A small network was trained on invented records. Each row is its activation on one of them, seen along a few directions.
After each row come some of the record's fields: C, H, U, G, E, K, B, N.
A field that a record lacks is written none.
Other fields move the rows too, some of them a lot.
(in the rows, 500 means zero)
Strong random noise was added to every row along 2 fixed directions; ignore it. To show where, here is one row again and again, with new noise each time:
507,526,523,458,558,550,468,428,544,445,519,481,451,565,516,493,466,503
469,434,607,486,549,433,430,562,351,590,511,599,318,514,462,460,566,395
486,432,628,450,566,448,417,521,379,610,516,621,328,537,457,495,548,398
498,457,606,440,570,482,427,481,435,570,519,589,366,552,472,506,519,429

451,401,541,563,595,443,481,610,307,576,570,578,273,491,518,383,632,373
(C c2; H h1; U u1; G g2; E e3; K none; B b2; N n4)
416,402,515,634,611,427,475,640,349,566,506,512,295,431,503,381,597,397
(C c2; H h3; U u4; G g1; E e3; K none; B b2; N n4)
463,622,587,364,445,481,381,426,506,436,508,453,415,578,464,421,454,478
(C c4; H h1; U u3; G g2; E e3; K k1; B b1; N n4)
575,386,551,447,743,606,508,370,552,578,587,591,370,635,551,585,505,457
(C c2; H h4; U u1; G g1; E e2; K none; B b2; N n4)
473,427,551,548,495,419,533,661,208,502,518,586,291,551,499,389,677,383
(C c4; H h2; U u2; G g1; E e2; K none; B b2; N n4)
539,441,556,451,684,563,489,400,539,548,536,538,385,610,531,551,505,460
(C c4; H h4; U u4; G g1; E e3; K none; B b2; N n4)
527,665,455,452,273,439,457,477,654,419,379,397,750,394,492,527,355,641
(C c3; H h4; U u3; G g2; E e2; K k2; B b1; N n1)
571,482,591,372,635,538,460,369,550,560,513,596,422,630,547,559,480,468
(C c2; H h4; U u4; G g1; E e3; K k2; B b1; N n4)
645,471,712,180,446,452,409,322,517,744,453,785,607,604,427,776,473,510
(C c1; H h1; U u3; G g1; E e3; K none; B b2; N n1)
560,552,557,391,399,445,571,555,276,393,485,580,383,681,552,404,629,429
(C c4; H h1; U u2; G g1; E e2; K k2; B b1; N n4)
492,579,560,452,393,404,485,565,358,441,428,463,406,539,479,402,552,455
(C c4; H h3; U u3; G g2; E e3; K k2; B b1; N n4)
557,629,566,383,176,341,552,635,275,427,395,593,559,542,494,429,592,463
(C c1; H h1; U u2; G g2; E e1; K k2; B b1; N n2)
576,524,530,361,443,547,493,367,595,545,493,566,649,544,477,665,455,576
(C c1; H h1; U u2; G g1; E e3; K none; B b2; N n1)
527,626,388,478,412,606,529,364,766,382,461,341,766,463,510,611,359,673
(C c1; H h4; U u2; G g1; E e3; K none; B b2; N n1)
486,448,414,620,485,532,530,508,633,551,498,456,680,379,451,603,431,579
(C c1; H h2; U u4; G g2; E e2; K k1; B b1; N n1)
459,465,678,402,429,351,275,485,534,795,420,626,550,330,320,647,413,480
(C c3; H h3; U u3; G g2; E e3; K none; B b2; N n1)
500,532,692,271,511,455,334,382,450,594,520,634,366,607,427,503,480,425
(C c2; H h2; U u3; G g2; E e3; K k1; B b1; N n4)
509,450,526,459,717,617,465,354,619,538,585,516,403,585,534,545,460,474
(C c2; H h4; U u1; G g1; E e3; K none; B b2; N n4)
549,334,566,528,452,353,555,666,258,723,457,738,466,455,471,566,654,415
(C c1; H h1; U u4; G g1; E e2; K k2; B b1; N n1)
497,617,388,518,372,552,568,495,593,316,487,408,688,480,544,461,440,595
(C c3; H h2; U u2; G g1; E e2; K none; B b2; N n2)
493,357,483,618,610,531,549,560,493,626,546,540,467,446,473,571,529,454
(C c1; H h4; U u1; G g1; E e2; K none; B b2; N n2)
499,527,569,444,522,487,431,462,481,502,498,490,410,532,486,482,497,471
(C c2; H h3; U u2; G g2; E e3; K none; B b2; N n4)
429,562,481,555,449,467,495,588,394,400,504,367,351,503,494,339,549,450
(C c4; H h4; U u2; G g2; E e3; K k1; B b1; N n4)
519,444,685,327,565,468,399,441,358,631,548,711,327,620,456,525,571,386
(C c2; H h2; U u2; G g1; E e3; K none; B b2; N n4)
543,454,542,397,651,544,496,404,484,522,561,590,384,630,570,486,534,462
(C c2; H h1; U u4; G g1; E e3; K none; B b2; N n4)
463,317,605,536,489,343,455,651,295,820,483,722,423,380,391,575,617,383
(C c1; H h1; U u4; G g1; E e3; K k1; B b1; N n1)
376,444,433,683,542,424,509,690,332,475,532,444,337,393,524,288,610,422
(C c2; H h2; U u4; G g2; E e3; K none; B b2; N n4)
441,516,533,501,544,466,409,511,466,489,534,490,363,498,502,380,499,454
(C c2; H h1; U u4; G g2; E e1; K k1; B b1; N n4)
465,513,408,614,300,385,589,709,326,464,431,505,600,355,520,416,615,526
(C c3; H h2; U u2; G g1; E e3; K none; B b2; N n1)
584,424,591,448,411,429,511,524,450,716,434,652,618,458,423,715,533,495
(C c1; H h3; U u2; G g2; E e3; K k2; B b1; N n1)
617,496,541,355,753,698,474,185,775,480,559,483,497,701,557,670,371,564
(C c4; H h4; U u4; G g1; E e1; K none; B b2; N n4)
435,504,361,659,500,530,505,518,693,490,480,362,655,323,492,505,387,598
(C c3; H h4; U u4; G g1; E e2; K k1; B b1; N n1)
558,364,583,435,649,541,426,348,687,781,495,656,622,442,432,779,404,527
(C c3; H h3; U u4; G g1; E e3; K none; B b2; N n1)
492,468,478,514,478,468,497,516,510,579,487,564,570,420,498,527,504,523
(C c3; H h1; U u4; G g1; E e3; K k1; B b1; N n1)
426,508,332,724,457,506,612,663,489,386,498,371,533,374,548,358,519,513
(C c3; H h4; U u1; G g1; E e2; K k1; B b1; N n2)
442,253,481,730,722,507,584,673,316,649,587,555,253,472,488,471,653,348
(C c4; H h3; U u1; G g1; E e2; K k1; B b1; N n4)
413,535,471,568,481,481,456,571,428,394,540,412,388,475,493,339,519,476
(C c2; H h2; U u2; G g2; E e2; K none; B b2; N n4)
485,460,401,652,529,517,576,585,523,487,503,441,538,405,546,474,513,515
(C c3; H h4; U u1; G g1; E e1; K none; B b2; N n2)
496,413,460,596,630,580,569,506,475,491,584,481,411,549,519,494,553,454
(C c4; H h2; U u1; G g2; E e1; K k1; B b1; N n4)
520,377,514,556,704,556,532,475,496,568,538,525,381,553,522,552,540,454
(C c4; H h3; U u4; G g1; E e1; K none; B b2; N n4)
490,404,492,549,588,512,450,460,633,667,501,540,568,388,453,618,418,530
(C c3; H h4; U u4; G g1; E e2; K k1; B b1; N n1)
485,649,496,502,262,391,470,595,482,397,392,392,586,433,464,424,449,538
(C c1; H h4; U u3; G g2; E e2; K k2; B b1; N n2)

Which values does each new row have?
478,405,525,572,718,572,439,430,609,564,554,452,390,507,467,556,444,476
(C c4; H h3; U u4; G g2; E e2; K none; B b2; N n4)
582,579,491,370,407,565,518,357,632,462,479,510,695,549,507,642,438,612
(C c1; H h1; U u2; G g1; E e3; K none; B b2; N n1)
558,552,542,349,408,498,460,395,567,541,475,585,638,511,490,607,456,565
(C c3; H h1; U u2; G g1; E e3; K none; B b2; N n1)
601,339,530,447,780,646,557,351,526,573,621,635,394,676,565,612,542,466
(C c2; H h2; U u1; G g1; E e2; K none; B b2; N n4)
374,572,506,554,468,417,402,592,419,424,470,382,353,428,478,310,510,462
(C c2; H h3; U u3; G g1; E e3; K none; B b2; N n4)
460,227,609,615,734,424,481,642,263,765,551,667,190,490,441,510,657,312
(C c4; H h3; U u4; G g1; E e2; K none; B b2; N n4)
451,460,330,775,480,521,655,682,490,413,484,369,585,360,537,453,543,527
(C c1; H h3; U u1; G g1; E e2; K none; B b2; N n2)
450,375,371,760,591,505,679,730,257,404,560,463,329,495,590,327,706,419
(C c4; H h2; U u1; G g1; E e2; K none; B b2; N n4)
544,625,452,467,317,484,576,517,544,373,405,440,685,505,514,514,452,577
(C c1; H h3; U u3; G g1; E e2; K k2; B b1; N n2)
489,379,402,651,710,630,613,511,476,433,611,451,377,569,565,462,578,474
(C c4; H h2; U u1; G g1; E e2; K none; B b2; N n4)
540,501,713,275,546,481,359,376,430,604,537,646,330,654,439,558,518,411
(C c4; H h1; U u2; G g2; E e3; K none; B b2; N n4)
590,636,648,158,516,548,373,228,611,452,505,586,489,718,530,554,404,529
(C c2; H h1; U u3; G g1; E e3; K none; B b2; N n4)
614,596,464,374,497,608,615,383,504,303,521,470,511,733,629,492,537,551
(C c4; H h1; U u2; G g1; E e3; K k2; B b1; N n4)
587,469,547,355,727,694,505,228,668,493,592,556,472,719,535,637,443,516
(C c4; H h2; U u4; G g1; E e3; K k1; B b1; N n4)
608,566,570,339,460,557,483,348,632,490,471,537,615,603,487,655,408,557
(C c1; H h4; U u2; G g1; E e2; K none; B b2; N n2)
383,457,387,738,447,422,486,652,561,590,442,385,617,208,436,485,458,537
(C c3; H h3; U u4; G g2; E e3; K k1; B b1; N n1)
427,417,467,708,489,458,518,662,474,593,491,471,531,317,432,517,520,462
(C c1; H h3; U u1; G g2; E e1; K none; B b2; N n2)
472,502,520,542,363,387,445,580,495,613,401,479,613,329,401,574,478,539
(C c1; H h3; U u3; G g2; E e3; K none; B b2; N n1)
574,564,448,477,494,577,632,468,469,326,488,436,493,649,592,480,551,521
(C c4; H h3; U u2; G g1; E e3; K k2; B b1; N n4)
483,493,645,408,415,363,392,558,391,660,434,600,441,456,401,530,517,431
(C c1; H h4; U u3; G g1; E e3; K none; B b2; N n2)
555,458,526,501,541,513,566,525,378,472,502,521,384,620,522,500,584,454
(C c4; H h3; U u2; G g1; E e2; K k2; B b1; N n4)
